These are the activations of a small neural network, seen along a few directions. Each row is one input.
In each table, some parts of the input vary, and every possible input appears once, in random order.
A made-up example of a description, with smaller parts first: one of 2 separate values, together with either a single point or one of 9 places along a line or (one of 4 places along a line, together with one of 5 places around a ring).
Shared parts are said once, and a part with two or three values counts as separate values.
In the rows, 128 means zero.

Other details of the inputs shift rows strongly along two fixed directions, in all tables alike. That doesn't count.

A family of inputs:
row 1: [107 114 133 164 166  92  98  87 126 105 148 154 149 147 108]
row 2: [176  73 112  98 123 150 119 159 126 117 150 127  84 113 134]
row 3: [155 158 119 111 105 146 135 174 115 141 124  84  96 125 138]
row 4: [ 87 182 145 135 105 135 133  93 134 123  60 115 170 112  96]
row 5: [ 89  91 125 132 114  94  99  46 163 120 104 160 139 160 107]
row 6: [128 218 146 160  87 127 142 180  99 144  94  45 155 117 129]
row 7: [107 114 115 182 126  97 101  70 131 100 165 151 137 123 117]
row 8: [140 169 119 120 141 134 133 150 121 144 115 101 129 138 131]
row 9: [120 128 138 136 151 110  77  74 135  98 141 163 143 125 123]
row 10: [140  83 125  93 142 136 157 168 129 142 168 140  90 138 138]
row 11: [ 87 116 133 143 156 125  94  88 139 115 136 185 157 128 137]
row 12: [151 104 120  93  84 141 159 157 147 156  66  81 126 122 127]
row 13: [112 130 104 161 124 115  90  59 138 106 161 161 132 129 125]
row 14: [177 147 129  96 123 146 146 179 117 134 112  93 132 116 138]
row 15: [ 84 118 143 157 151 120 107  89 144 119 156 182 152 149 128]
row 16: [140 159 147 134 129 122 124 132 132 126 140 112 126 136 124]
row 17: [113 124 128 138 169 115  82  77 132 112 136 164 152 131 118]
row 18: [139  69 128  91 123 140 175 140 150 129 128 134  60 132  96]
row 19: [110 202 153 166 103 127 104 115 121 129 123  99 163 134 117]
row 20: [143 136 122 110 122 164 158 194 125 148 106 109 139 112 155]
row 21: [151  90 106  87 148 134 145 160 119 140 155 139  84 138 141]
row 22: [171  95 133  94 148 128 145 157 132 130 166 128  76 140 128]
row 23: [166  81 126 112 144 110 142 164 126 116 158 118  71 128 130]
row 24: [170  98 115  91 142 129 131 153 132 122 154 128  67 134 138]
row 25: [141  90 109 124 135 131 113  92 130 108 170 149  86 133 136]
row 26: [ 84 183 145 161 121 106 134 134 107 131 112 112 193 135 128]
row 27: [112 109 127 137 150 120  92  85 123 106 140 175 176 133 124]
row 28: [111 126 138 153 164 110  94  78 138 116 156 161 145 152 108]
row 29: [112 199 143 151 108 132  92 114 115 126 104 102 169 113 127]
row 30: [113 117 140 125  96 112 143 108 158 152  95 106 128 149 110]
row 31: [138 116 124  88  93 134 157 152 147 164  68  80 110 118 129]
row 32: [135  72 125 130 140 128 161 178 120 143 142 150  78 126 142]
row 33: [139  83 131 119 138 146 158 169 133 153 151 157  74 132 142]
row 34: [115  70 116 102 131 126 139  90 150 106 123 168  82 140  95]
row 35: [112 127 120 171 124 115  98  62 143 111 173 158 133 129 117]
row 36: [148 108 118 132 121 145 114 104 125 107 143 132 130 113 136]
row 37: [109 146 135 146 129 127 157 174 120 142 118 111 141 128 143]
row 38: [119 211 143 141 124 116 112 112 117 125 107 109 175 143 126]
row 39: [109 103 135 136  98  93 146 116 145 143  85  98 132 143 110]
row 40: [ 90 116 131 129 152 116  94  85 127 112 143 179 164 130 130]
row 41: [153  84 113  83 154 139 139 161 119 140 148 139  92 117 143]
row 42: [121 127 140 129 157 108  83  74 131 101 141 167 151 131 121]
row 43: [101 182 137 140 116 135 120 128 113 128  99 123 211 123 135]
row 44: [153  54 113  81 119 154 163 143 145 115 107 139  83 113 103]
row 45: [108 107 131 174 135 100  99  65 123  92 163 150 135 133 120]
row 46: [ 95 185 144 164 127 104 130 129 102 133 113 107 189 135 124]
row 47: [137  88 110  98 146 145 150 169 135 140 148 149  82 136 152]
row 48: [112 120 136 163 133 119  96  56 135 103 172 156 131 138 120]
row 49: [ 88 198 140 165 115 134 124 124 118 147  92 139 171 135 140]
row 50: [113 219 145 143 104 158 153 182 109 173  65  91 167 103 153]
row 51: [135  55 121 102 125 121 179 148 137 119 119 126  64 126  96]
row 52: [145 136 127 121 114 164 159 192 118 156  96 120 129 108 152]
row 53: [183  81 118  91 139 140 128 158 132 114 145 130  90 116 137]
row 54: [137 123 122 129 128 139 112 101 124 117 143 127 116 109 139]
row 55: [170 143 100 123  95 159 149 166 124 140 125  86 120  93 144]
row 56: [158 154 104 119 104 153 146 161 124 148 127  85 105  89 146]
row 57: [111 227 132 122 102 143 158 180 104 161  88  74 176 130 147]
row 58: [146 218 133 132 116 152 142 175 110 152  73  62 187 114 134]
row 59: [114 117 145 155 154  84  99  84 124  95 152 157 149 147 111]
row 60: [151  86 123  97 148 134 153 163 124 144 167 135  86 138 133]
Each input here is: one of 5 places along a line, together with either one of 2 separate values or one of 10 places along a line.
- Changing only the place on the line of 5 turns row 31 into row 12. The same change can be made to row 4. Which row results? => row 44
- Which other rows agree with row 38 in the place on the line of 5? List them by row number. => row 3, row 5, row 8, row 13, row 21, row 24, row 25, row 34, row 47, row 49, row 57

A family of inputs:
row 61: [153 159 102 140 111 173 119 163 107 131 130 112 155  85 164]
row 62: [139 169 116 112 109 161 179 177 140 177 109  91  73 124 139]
row 63: [105 176 154 164  76 120 106  84 141 115  76  95 180 121  95]
row 64: [153  69 116 128 141 132 167 173 119 128 178 137  91 123 134]
row 65: [115  70 131 120 174 110  89  53 153  91 142 202 103 142  88]
row 66: [186 115 129  77 152 133 169 196 117 134 149  92  81 140 120]
row 67: [147  66 135 116 177  81  85 106 129 107 174 153 104 149 120]
row 68: [ 97 129 137 166 122 101  98  48 124  75 149 152 136 128  95]
row 69: [180 143 122 119 109 140 178 187 111 135 140  50  98 121 117]
row 70: [121  97 128  96 154 145 156 182 110 125 144 157  96 131 137]
row 71: [112 206 153 197 102  88  91  96 109 116 110  64 191 126 117]
row 72: [136 179 155 108 102 138 134 150 135 140  62  86 152 135 110]
row 73: [ 98 211 138 136 103 139 151 145 113 158 128  95 121 130 135]
row 74: [116 220 152 125 118 127 139 143 104 125  92  89 155 129 110]
row 75: [155  38  92  81 106 142 189 185 138 154 112 106  80 111 146]
row 76: [132 216 130 124 132 170 110 168 104 139 103 112 197 100 168]
row 77: [ 93  41 127 129 192 123 101  80 147 104 152 233 109 140 111]
row 78: [ 82 217 155 168  85 129 111  85 152 146  80 121 180 153 130]
row 79: [115 172 150 135 153 129 153 169 111 138 128 124 175 141 136]
row 80: [160  67 114  98 180 127  52  53 135  73 185 205 114 126 130]
row 81: [147  96  96  74 103 143 174 165 151 175 115  95  68 142 148]
row 82: [178  71 102  37 120 135 173 184 140 152  96  88  76 133 122]
row 83: [117 110 126 181 131  94 105 128 116 122 152 140 153 129 142]
row 84: [179  59  94  65  91 132 180 170 146 144 107  67  64 110 123]
row 85: [152 100 102 109 148 151  87  89 139 121 193 176  89 122 164]
row 86: [167 198 117 136  95 158 105 127 110 120 118  71 157  84 140]
row 87: [ 72 106 148 182 111 114  91  59 145 106 110 183 183 129 111]
row 88: [ 80 168 139 175 110 125 136 117 103 120 123 135 166 111 123]
row 89: [ 90 208 156 180 143  93 103 139 106 137 102 121 221 144 146]
row 90: [106 127 126  98 124 130 153 153 129 157  73 120 169 134 139]
row 91: [109  47 145 112 156 126 110 105 146 117 129 207 126 144 126]
row 92: [138  90 109 133 125 151 169 163 132 139 120 137  86 107 130]
row 93: [121  62 117 151 142 108  98  39 157  80 151 185  93 127  89]
row 94: [146 107 120 130 139 107 123 148 130 152 176 120  74 150 156]
row 95: [ 81 169 147 176 143 104  98  55 132 126 174 159 164 160 118]
- Changing only one part turns row 89 into row 71. The same change can be made to row 70. Which row results? => row 68
- Describe the family of inputs behind these rows. => one of 5 separate values, together with either a single point or one of 6 places along a line
- Change only the place on the line of 6 in row 62. List by row number the other rows that result. => row 73, row 78, row 81, row 94, row 95
- Change only the choice among 5 separate values in row 65. List by row number the other rows that result. => row 62, row 77, row 92, row 93
- Start at row 67 and move only the place on the line of 6, one step at a time. The first step leads to row 66. Which rows follow, in order? => row 74, row 65, row 72, row 82

A family of inputs:
row 96: [124  93 117 134 127 124 119  95 139 109 152 156  95 127 119]
row 97: [164 153 111 129 119 144 138 165 109 130 158  92 115 109 153]
row 98: [ 89 199 144 157 113 137 132 122 125 147  94 117 186 126 131]
row 99: [123 110 127 132 142 112 113  98 139 124 157 150  95 146 123]
row 100: [127 162 125 119 117 140 150 148 126 144 122 107 114 130 134]
row 101: [ 81 159 141 178 116 124 106  75 134 117 109 149 186 122 117]
row 102: [ 93 167 140 162 112 105 100  64 134 104  96 129 193 135 102]
row 103: [116 162 128 127 113 148 129 134 131 148 106 126 137 126 143]
row 104: [139 127 125 125 109 149 166 164 124 142 115 105 108 112 129]
row 105: [107 187 127 179 125 126  82  76 111 106 145 139 192 116 134]
row 106: [117 175 126 145 101 144 138 127 123 135 101 104 140 113 126]
row 107: [142 111 138 124 168 105  76  80 131  92 163 160 125 142 114]
row 108: [ 96 210 156 168 112 114 131 119 124 144 104  97 172 141 122]
row 109: [149 151 131 113  94 133 173 191 119 152  93  56 117 119 125]
row 110: [158 144 115 139 125 133 115 140 112 122 170 105 120 118 144]
row 111: [160  55 106  90 129 139 142 142 143 127 126 133  88 115 127]
row 112: [165 148 124 103  96 138 165 182 126 148  93  57 114 121 122]
row 113: [117 117 121 140 114 139 110 101 139 122 122 151 125 118 132]
row 114: [133 147 114 151 129 138  99 112 116 118 157 136 153 106 148]
row 115: [147 169 133 109 139 146 114 143 118 127 113 115 152 112 135]
row 116: [ 90 188 147 143 108 126 125 122 125 144  74 114 194 131 131]
row 117: [128 227 135 117  92 153 163 180 120 170  52  51 181 115 137]
row 118: [145  84 122 110 159 140 141 186 116 139 153 157 103 127 157]
row 119: [119  95 136 155 131 105 117  91 139 111 153 149 109 137 111]
row 120: [148  68 125  96 144 111 149 150 135 135 149 127  72 143 125]
row 121: [152  22 108  95 138 129 116 108 151 111 140 171  85 127 125]
row 122: [171 102 123  80 149 151 117 156 127 124 136 139 102 116 141]
row 123: [ 92 120 142 145 139  96 103  78 135 113 133 154 155 153 108]
row 124: [141 152 125 110  95 149 175 193 119 159  76  66 132 104 137]
row 125: [139 107 126 120 159 126 149 180 111 131 160 142 108 134 145]
row 126: [144 145 123 109 117 142 153 165 127 151 132  98  91 132 134]
row 127: [ 97 124 122 158 124 127  96  68 139 111 130 165 145 121 121]
row 128: [133 107 127 110 126 148 148 157 134 148 126 139 107 128 143]
row 129: [158 176 133 101 108 132 168 187 123 163  90  51 119 132 131]
row 130: [111 159 139 137 120 130 149 138 127 139 121 118 137 135 127]
row 131: [135  82 130 125 128 102 133 122 134 121 134 123  99 134 114]
row 132: [141  81 122  91 137 124 159 158 132 135 137 127  86 136 128]
row 133: [121 129 137 145 157 114 123 150 112 125 158 145 137 143 136]
row 134: [ 76 167 151 194 115 102  92  54 133 105 124 147 187 140 101]
row 135: [137 101 121 118 162 137 143 182 113 139 152 150 116 123 152]
row 136: [ 81 168 146 182 113 111 110  72 130 109 117 141 179 133 108]
row 137: [126 138 133 120 127 116 122 115 135 129 117 118 141 145 114]
row 138: [122 131 140 150 161 105 123 147 112 127 158 140 132 145 138]
row 139: [111  88 124 121 149 115 103  72 142 108 134 176 137 144 111]
row 140: [112  80 125 131 132 114 120  95 134 109 126 157 128 128 112]
row 141: [120 138 130 156 118 113 113  94 134 119 136 126 115 130 117]
row 142: [125  77 122 114 146 134 140 125 136 128 153 165  95 135 126]
row 143: [114  77 127 129 126 120 114 101 140 115 117 159 133 126 123]
row 144: [145 132 121 111 108 140 151 148 127 135  92  95 130 117 121]
row 145: [ 89 169 142 150 127 105 101  67 135 112 105 141 190 147 107]
row 146: [122 129 129 113 123 133 120 118 138 135  99 135 150 133 130]
row 147: [ 96 186 145 157  99 113 133 115 121 126  83  95 184 126 112]
row 148: [153 160 134 106 141 135 121 143 118 118 127 113 134 123 128]
row 149: [108 106 118 128 142 132 109  93 141 125 144 172 120 132 130]
row 150: [175 100 119  78 155 147 129 157 121 120 145 133  91 118 132]
row 151: [ 95  88 131 131 149 109 109  77 136 110 135 178 141 144 113]
row 152: [118 115 124 148 122 119 108  88 137 112 147 144 112 132 115]
row 153: [132  88 128 134 132  98 106  83 143 106 135 139 119 140 105]
row 154: [141 121 126 122 104 154 157 168 131 147 108 110 111 111 141]
row 155: [174 119 129  88 151 136 121 157 122 119 148 115  98 128 127]
row 156: [176 196 120 135 105 143 149 193 101 150 139  44 117 107 158]
row 157: [159  86 105 123 137 145 104 127 124 116 176 156 105 110 157]
row 158: [139  61 115  87 143 134 150 154 136 138 135 144  89 127 135]
row 159: [133  55 119 117 180 124 126 146 118 116 181 189  95 136 139]
row 160: [134 129 117 108 126 148 148 147 128 144 129 126  97 126 136]
row 161: [126 132 136 128 126 128 146 144 130 140 137 119 114 140 126]
- Changing only one part turns row 137 into row 117. The same change can be made to row 123. Which row results? => row 158
- Describe the family of inputs behind these rows. => one of 6 places along a line, together with either one of 3 separate values or (one of 2 separate values, together with one of 4 places along a line)
- Start at row 154 and move only the place on the line of 6, one step at a time. The first step leads to row 101. Which rows follow, in order? => row 104, row 136, row 134, row 119
- Change only the choice among 2 separate values in row 120. List by row number the other rows that result. => row 131
- Change only the choice among 2 separate values in row 102. List by row number the other rows that result. => row 145
- Which other rows agree with row 139 in the place on the line of 6? List them by row number. => row 104, row 105, row 106, row 140, row 142, row 144, row 150, row 151, row 159, row 160
- Change only the place on the line of 4 in row 145. List by row number the other rows that result. => row 100, row 130, row 132

A family of inputs:
row 162: [157 130 120 107 133 148 150 157 122 129 157 115  92 125 129]
row 163: [ 80 146 156 162 148 114 126 132 122 135 125 164 164 147 132]
row 164: [154  83 126 118 136 119 139 145 130 120 148 127  63 126 119]
row 165: [113 115 138 121 129 132 116 100 143 118  97 155 133 128 112]
row 166: [112 168 152 163 137 123  91  85 130 108 142 149 161 136 114]
row 167: [ 98 137 136 138 117 130 106  90 147 131  89 149 153 131 122]
row 168: [116 103 133 149 109 121 119 101 143 123 118 140 136 130 119]
row 169: [119 105 140 144 116 122 123 104 138 111 116 141 138 128 107]
row 170: [148  81 121 112 144 105 130 129 131 115 152 126  81 136 116]
row 171: [137  84 108 123 132 116 138 121 132 124 159 131  72 131 127]
row 172: [161 128 113 103 121 152 154 168 124 146 159 105  84 126 146]
row 173: [154 140 125 113 126 132 130 148 128 141 148 107 116 138 143]
row 174: [115 129 125 146 133 109 126  99 126 109 139 130 116 131 109]
row 175: [142 104 107  83 114 154 165 160 140 154 104 114  89 117 136]
row 176: [103 163 120 162 135 128  86  87 113 111 144 155 179 119 142]
row 177: [144  65 111  78 133 134 135 135 148 142 118 139  90 132 131]
row 178: [153  91 106 110 156 144 121 141 114 110 169 155 102 110 138]
row 179: [126 104 134 108 155 124 164 189 117 156 135 132 115 147 144]
row 180: [111 125 140 141 116 109 119  94 134 112 109 127 168 136 105]
row 181: [ 96 143 130 125 125 130 123  86 137 118  94 148 156 126 108]
row 182: [120 123 126 142 128  96 110 100 132 123 138 123 124 141 122]
row 183: [156 246 133 126 109 155 153 208  91 157  79  40 183 101 153]
row 184: [154  94 126 118 137 137 119 132 137 128 172 148  83 133 140]
row 185: [132 224 142 101  87 151 169 187 116 167  36  44 171 115 129]
row 186: [135  61 109 116 117 130 147 120 143 127 143 139  95 126 123]
row 187: [114 158 127 156 141 115  77  89 116 113 138 149 188 128 145]
row 188: [ 63 156 145 166 149 109 126 108 120 129 131 171 181 149 125]
row 189: [159 103 117  98  99 137 169 180 134 155 109  79 104 123 135]
row 190: [150 106 125 126 155 140 106 136 118 110 155 155 117 109 140]
row 191: [153 232 143 122 105 146 156 187 109 155  99  47 158 125 136]
row 192: [108 160 135 168 136 127  76  93 119 112 137 155 177 117 145]
row 193: [ 97 153 142 177 120  99  95  75 131 118 126 136 147 136 117]
row 194: [145  63 115 104 122 134 160 137 137 118 139 133  88 121 115]
- Describe the family of inputs behind these rows. => one of 3 separate values, together with either a single point or (one of 2 separate values, together with one of 5 places along a line)
- Changing only the choice among 3 separate values turns row 181 into row 165. The same change can be made to row 194. Which row results? => row 169
- Change only the choice among 3 separate values in row 190. List by row number the other rows that result. => row 178, row 183
- Which other rows agree with row 170 in the choice among 3 separate values? List them by row number. => row 173, row 177, row 179, row 180, row 182, row 183, row 185, row 187, row 189, row 191
